Here are a small network's activations along a few directions, averaged over the inputs that share one value of a field.
Related values have similar rows: they may be neighbours, one step apart, or belong to one group.
In the rows, 500 means zero.
Random noise pushes rows far along 15 fixed directions. That doesn't count. These rows show it; they differ only by the noise:
[585 488 428 460 519 383 505 488 559 370 552 535 389 267 631 390 384 543
 408 423 499 411 634 463 529 445]
[400 585 589 634 491 430 286 489 436 446 572 589 463 513 587 625 374 438
 329 380 565 574 590 609 437 234]
[487 255 582 573 548 295 431 426 641 524 396 705 340 482 675 548 575 705
 492 379 366 404 341 514 381 317]
[350 662 420 594 393 685 540 504 388 610 380 436 483 493 523 591 337 550
 723 225 582 587 506 695 451 462]
[680 325 602 566 678 384 522 392 466 741 525 518 526 336 746 497 494 631
 628 568 529 465 210 258 575 466]
[540 463 706 534 688 123 208 656 489 542 512 590 485 464 487 507 413 567
 227 538 623 405 540 327 349 754]
[418 245 472 448 517 373 446 576 604 590 268 504 549 575 527 498 458 412
 573 601 619 416 608 643 265 407]
[461 489 681 590 437 469 322 477 455 553 474 492 746 491 552 710 387 276
 714 438 548 565 411 405 403 551]
[386 529 505 487 525 663 611 473 288 682 315 440 372 367 534 547 301 488
 665 372 644 586 598 635 739 353]
[528 396 512 409 477 607 567 567 652 621 397 520 555 614 356 515 591 583
 567 584 458 386 306 415 565 473]
[429 796 563 487 629 617 592 458 512 734 524 364 829 540 454 629 550 420
 350 304 356 579 695 498 574  83]
[667 800 451 557 534 700 581 356 373 545 527 468 658 538 406 628 666 568
 593 353 472 615 472 602 481 580]
[681 594 392 396 441 689 702 490 534 479 255 449 438 414 328 475 385 524
 597 504 537 511 570 581 618 505]
[457 390 712 355 359 555 478 481 591 550 378 530 528 441 598 556 687 542
 439 294 430 422 448 470 439 421]
[563 559 448 595 642 350 307 419 536 602 632 553 712 335 664 637 394 458
 684 318 491 412 519 439 477 310]
[458 646 458 705 549 432 432 437 370 328 640 582 573 646 447 602 565 450
 482 462 447 629 553 616 306 710]
[562 514 520 531 412 530 502 661 593 667 397 413 515 456 560 433 288 637
 441 464 622 451 321 367 338 585]


Field SEVE:
rel: [673 696 339 402 750 381 387 521 612 557 653 503 514 535 275 427 622 714
 448 515 408 343 529 397 683 448]
tugo: [506 372 371 502 382 537 379 431 632 345 830 576 487 525 592 479 635 431
 789 633 462 381 295 478 576 427]
fetap: [594 298 376 414 366 681 420 519 364 486 535 587 561 359 602 505 598 341
 658 541 693 379 565 626 488 730]
sidip: [576 504 532 478 493 523 537 433 401 449 549 378 597 481 511 447 558 417
 623 583 515 594 472 391 489 825]
rop: [576 363 423 513 487 560 612 373 463 461 368 570 328 705 501 434 749 667
 469 618 567 546 389 721 311 645]
mak: [353 692 394 273 495 585 645 633 578 551 608 395 528 463 437 382 746 659
 363 253 317 341 687 474 602 635]
minov: [508 338 438 550 497 282 426 318 674 219 526 738 449 407 558 589 601 523
 848 312 211 359 439 486 503 541]
nobed: [594 371 498 470 507 477 338 538 613 531 499 723 411 390 470 589 538 573
 336 411 382 332 404 443 635 392]
suro: [691 509 354 509 567 708 572 560 485 789 537 495 681 546 429 564 555 530
 473 608 529 474 334 446 572 499]
tipuz: [368 530 554 507 466 527 497 628 417 648 340 477 406 490 488 510 368 570
 456 391 535 518 581 615 406 617]
tiz: [536 577 494 542 471 505 498 420 371 415 287 518 362 538 411 543 485 439
 441 498 517 691 662 723 403 498]
The values of SEVE form a ring.
Q: A walk along SEVE starts at fetap and steps to its neighbour tipuz. Put rel, sidip, rop, mak in the order it reaches them.
A: mak, rel, sidip, rop
Q: Name the neighbours of nobed, in listed order.
A: suro, tiz

Field FES:
gerar: [406 631 459 545 407 529 322 631 515 490 776 499 599 402 603 500 366 406
 298 339 483 458 555 392 445 530]
ver: [770 515 609 716 180 563 348 355 327 179 524 686 512 360 679 700 534 375
 485 348 480 692 361 579 137 955]
nagis: [550 419 730 681 443 448 702 320 481 378 589 475 357 535 744 435 560 582
 400 658 346 707 178 321 466 459]
ses: [165 380 728 403 286 755 726 507 532 542 340 408 660 752 402 610 681 243
 686 532 354 620 485 523 557 375]
folab: [425 553 655 328 385 471 644 361 471 448 545  60 576 553 711 300 767 465
 554 606 626 683 505 468 348 474]
mol: [402 480 665 548 323 423 267 371 428 298 620 585 426 548 643 559 647 547
 641 325 594 525 355 570 343 622]
ledok: [546 683 253 609 365 781 708 401 378 288 522 483 376 552 383 446 374 557
 698 494 546 631 436 652 567 619]
lav: [553 289 584 450 598 356 609 472 521 462 382 595 602 354 524 540 541 253
 416 582 282 486 679 397 539 583]
saso: [346 673 873 522 602 248 532 367 498 353 421 483 270 677 340 567 671 723
 590 417 306 646 450 492 627 463]
gilo: [316 292 436 468 425 648 412 659 460 553 458 594 368 525 447 478 349 439
 558 563 607 407 381 474 737 484]
muku: [415 496 472 627 610 354 682 340 568 534 297 488 404 507 542 510 448 650
 735 327 343 550 494 558 479 346]
ruzuz: [574 597 552 379 513 641 541 355 426 297 712 564 335 463 393 488 662 514
 439 591 500 511 459 430 979 394]
mugez: [132 483 698 489 421 370 472 406 508 426 523 283 631 657 570 565 480 168
 761 563 414 698 590 535 474 267]
soguv: [484 668 324 379 506 622 601 540 594 352 698 443 729 358 455 424 523 389
 382 305 389 369 764 429 574 540]
vifeb: [518 491 412 478 588 275 463 426 615 370 595 404 663 455 580 425 463 331
 532 589 425 479 666 417 427 388]
votur: [522 499 564 325 363 537 733 363 537 307 280 355 346 452 457 372 663 532
 658 535 384 598 566 582 496 589]
puva: [352 473 395 482 185 751 588 549 533 453 689 270 454 555 613 311 461 474
 689 612 610 557 298 460 537 443]
fosis: [401 493 379 446 531 548 771 529 493 572 574 395 369 575 593 254 743 706
 261 539 417 510 566 627 445 410]
mekir: [462 542 680 235 276 612 237 472 558 494 341 489 627 471 484 697 786 470
 763 182 680 349 607 763 303 450]
pafef: [527 551 385 513 553 600 586 454 562 364 486 600 698 627 229 650 483 222
 449 595 271 555 670 503 646 392]
repa: [486 581 479 469 533 505 274 442 419 465 647 651 346 511 475 544 671 674
 380 335 534 422 489 583 644 341]
bolod: [392 216 790 442 650 168 294 622 715 630 406 698 647 286 537 669 298 375
 550 360 292 237 573 153 668 410]
fiz: [209 400 438 698 614 466 454 638 266 726 607 495 285 737 572 415 413 611
 322 673 678 605 427 655 427 457]
gelib: [743 388 361 381 520 493 427 507 683 550 526 659 404 279 598 456 478 640
 436 519 496 260 444 452 632 220]
zesi: [512 449 531 427 445 637 567 735 489 813 198 407 525 377 450 527 181 432
 431 475 658 489 544 482 536 490]
The values of FES form 5 separate groups.
Q: Which other values are in the same group as bolod? Give them in the order they are listed.
A: nagis, ses, saso, mekir
Q: Which other values are in the same group as mol? Give them in the order they are listed.
A: ledok, muku, ruzuz, soguv
Q: Which other values are in the same group as gilo? Give them in the order they are listed.
A: folab, vifeb, pafef, repa
Q: Which other values are in the same group as puva? Give them in the order they are listed.
A: gerar, mugez, votur, fiz

Field TUR:
begi: [311 354 389 653 760 454 482 563 364 739 670 701 464 575 545 536 609 636
 432 443 358 408 386 402 631 621]
fis: [722 719 389 642 509 413 542 444 713 413 638 477 348 504 453 432 385 798
 586 514 308 515 186 355 570 380]
luzit: [503 584 500 640 536 567 381 496 337 697 472 467 278 734 448 480 498 782
 494 618 746 625 193 616 468 475]
pega: [562 672 471 735 688 462 754 387 556 533 749 523 777 556 486 578 576 510
 471 484  67 604 391 293 515 514]
diger: [191 423 757 715 277 607 459 551 271 313 756 561 507 669 624 551 500 243
 363 625 465 751 390 429 408 692]
ramu: [354 774 641 492 588 321 299 426 372 297 716 444 323 515 441 462 442 511
 527 464 665 554 677 560 709 374]
gik: [656 421 712 385 441 650 533 465 370 512 410 513 543 467 481 567 659 420
 471 661 551 533 453 466 559 658]
mok: [538 300 590 525 625 233 413 442 418 475 440 537 371 479 594 435 546 579
 504 586 636 503 461 466 381 719]
degi: [520 478 426 571 554 577 651 540 464 615 475 436 604 486 487 525 332 366
 685 668 513 540 468 459 631 404]
noga: [676 497 432 344 425 845 696 527 501 534 579 566 645 402 474 511 718 535
 372 402 426 345 443 395 679 683]
gir: [758 372 605 383 591 605 266 477 528 783 147 658 617 499 325 755 416 384
 641 619 796 380 514 635 584 190]
vina: [655 505 559 369 642 558 382 564 520 686 340 585 492 688 215 602 695 597
 349 681 613 453 454 627 525 460]
suku: [413 666 626 485 443 509 419 484 474 633 427 439 624 430 559 597 506 515
 504 115 403 555 516 445 399 563]
bula: [564 585 313 555 533 601 334 705 400 422 546 724 422 568 267 531 401 510
 210 476 688 387 690 694 413 846]
vafi: [303 535 570 479 450 545 553 510 424 575 350 443 407 639 417 559 668 582
 583 399 454 604 532 683 426 565]
sufim: [615 510 562 606 657 396 409 506 485 487 416 727 238 699 228 649 534 614
 345 702 439 554 373 576 716 370]
suko: [275 787 251 631 433 601 526 641 603 410 668 453 703 756 302 507 388 506
 425 336 352 497 542 550 397 469]
toku: [493 357 362 223 406 576 690 463 742 405 513 434 484 399 546 316 675 563
 493 492 412 300 519 422 604 272]
divi: [505 555 503 569 497 336 789 406 652 251 619 370 387 608 523 235 667 739
 424 570 243 598 342 322 339 717]
rera: [712 766 462 430 354 548 439 535 717 251 531 486 682 483 352 539 492 392
 404 440 403 457 643 507 354 530]
miki: [486 421 213 424 763 394 376 504 427 491 711 646 482 422 476 468 571 557
 662 535 644 249 717 635 662 540]
geze: [578 301 750 289 504 269 398 503 503 513 472 393 472 379 596 415 703 501
 574 639 573 412 463 313 473 784]
veki: [114 501 789 566 466 344 493 560 449 529 539 283 297 713 555 374 443 529
 243 689 576 738 370 385 597 262]
gede: [683 551 530 496 704 396 631 391 577 736 300 455 430 471 523 461 628 888
 483 382 459 495 341 462 504 328]
meri: [729 612 361 439 367 678 599 436 573 409 422 446 575 562 335 468 700 580
 622 482 411 495 402 533 349 800]
The values of TUR form 5 separate groups.
Q: Which other values are in the same group as ramu? Give them in the order they are listed.
A: noga, gir, bula, miki
Q: Which other values are in the same group as suko? Give them in the order they are listed.
A: mok, toku, divi, gede
Q: Which other values are in the same group as diger? Give them in the order they are listed.
A: pega, gik, degi, rera
Q: Which other values are in the same group as vina? Give them in the order they are listed.
A: fis, vafi, sufim, geze

Field POPIB:
pese: [497 691 541 461 532 470 484 499 584 588 418 433 434 475 396 477 425 692
 531 351 479 468 479 471 583 379]
tir: [517 528 520 459 540 530 408 416 398 485 508 493 354 766 359 506 781 673
 591 680 646 565 333 650 509 575]
seka: [476 590 291 711 655 558 619 374 482 569 580 636 626 651 477 646 654 505
 464 418 221 602 567 703 448 293]
tul: [507 633 377 487 702 327 530 497 587 484 740 443 710 545 487 413 675 495
 367 544 370 421 733 473 414 439]
lefe: [647 396 593 322 494 391 479 425 573 363 283 501 447 453 359 498 544 425
 661 662 503 478 524 430 602 600]
sapo: [382 556 569 591 508 487 556 424 389 329 422 567 417 645 326 626 551 423
 642 452 434 630 558 626 520 693]
sog: [521 738 678 497 354 470 518 554 663 380 432 422 348 543 332 489 434 656
 417 450 366 579 327 355 596 447]
biz: [447 459 308 581 402 697 629 474 436 360 508 605 483 534 473 543 473 440
 610 484 470 516 513 645 502 605]
let: [549 507 367 677 524 389 534 544 615 456 664 506 540 548 584 413 382 569
 480 574 399 489 399 412 321 523]
fulu: [609 425 500 515 429 621 303 550 480 566 655 569 873 519 585 631 616 264
 509 524 576 437 474 485 251 613]
vaver: [578 445 545 349 383 632 431 544 449 452 625 513 523 549 456 478 704 422
 347 646 598 457 462 498 528 647]
fised: [572 505 604 552 486 222 333 386 478 185 658 525 303 474 569 463 575 521
 591 658 532 562 386 465 490 554]
tipa: [555 543 354 292 394 610 667 578 568 369 492 367 464 321 476 329 377 354
 330 545 512 472 823 547 596 465]
meku: [629 510 435 522 512 473 413 543 545 499 575 599 623 467 518 526 573 567
 460 421 538 368 445 443 347 758]
lovam: [430 477 437 661 745 334 519 540 473 578 617 538 543 582 467 469 439 571
 521 545 397 483 422 366 545 655]
kenog: [534 514 484 598 599 454 497 401 478 426 585 592 665 526 446 627 576 369
 531 489 307 560 488 411 550 508]
kimig: [508 473 552 472 461 598 493 516 515 583 492 415 587 576 451 490 466 439
 551 638 588 534 401 443 508 448]
sobi: [614 594 565 539 494 434 724 325 547 299 416 422 579 462 579 467 499 389
 354 541 352 683 662 527 370 320]
rokab: [718 543 450 470 543 564 305 462 454 483 483 568 607 462 402 611 423 317
 478 590 689 474 631 619 517 361]
talo: [514 529 490 589 551 573 604 450 492 561 474 550 566 497 497 558 432 474
 400 443 348 563 515 472 511 379]
kosu: [513 469 565 432 511 424 540 622 552 459 505 463 424 376 455 418 289 429
 369 605 506 454 600 338 657 492]
ludug: [624 600 421 536 481 465 408 445 537 486 570 379 529 572 517 489 491 569
 762 635 687 520 366 573 433 409]
tas: [630 707 437 556 485 538 470 520 501 458 451 438 530 551 450 505 413 507
 415 505 658 568 591 615 309 538]
kuz: [528 443 551 398 466 489 514 506 438 494 381 420 462 400 525 438 465 439
 484 534 600 523 575 472 542 580]
nereg: [558 367 395 476 599 356 506 456 519 422 474 567 453 589 479 410 693 538
 414 642 486 459 570 581 367 623]
The values of POPIB form 5 separate groups.
Q: Which other values are in the same group as sapo? Give them in the order they are listed.
A: biz, meku, sobi, tas
Q: Which other values are in the same group as kuz? Give them in the order they are listed.
A: tir, lefe, kenog, nereg
Q: Which other values are in the same group as kosu? Give them in the order they are listed.
A: tul, let, fulu, ludug
Q: Which other values are in the same group as rokab? Give them in the order they are listed.
A: pese, lovam, kimig, talo
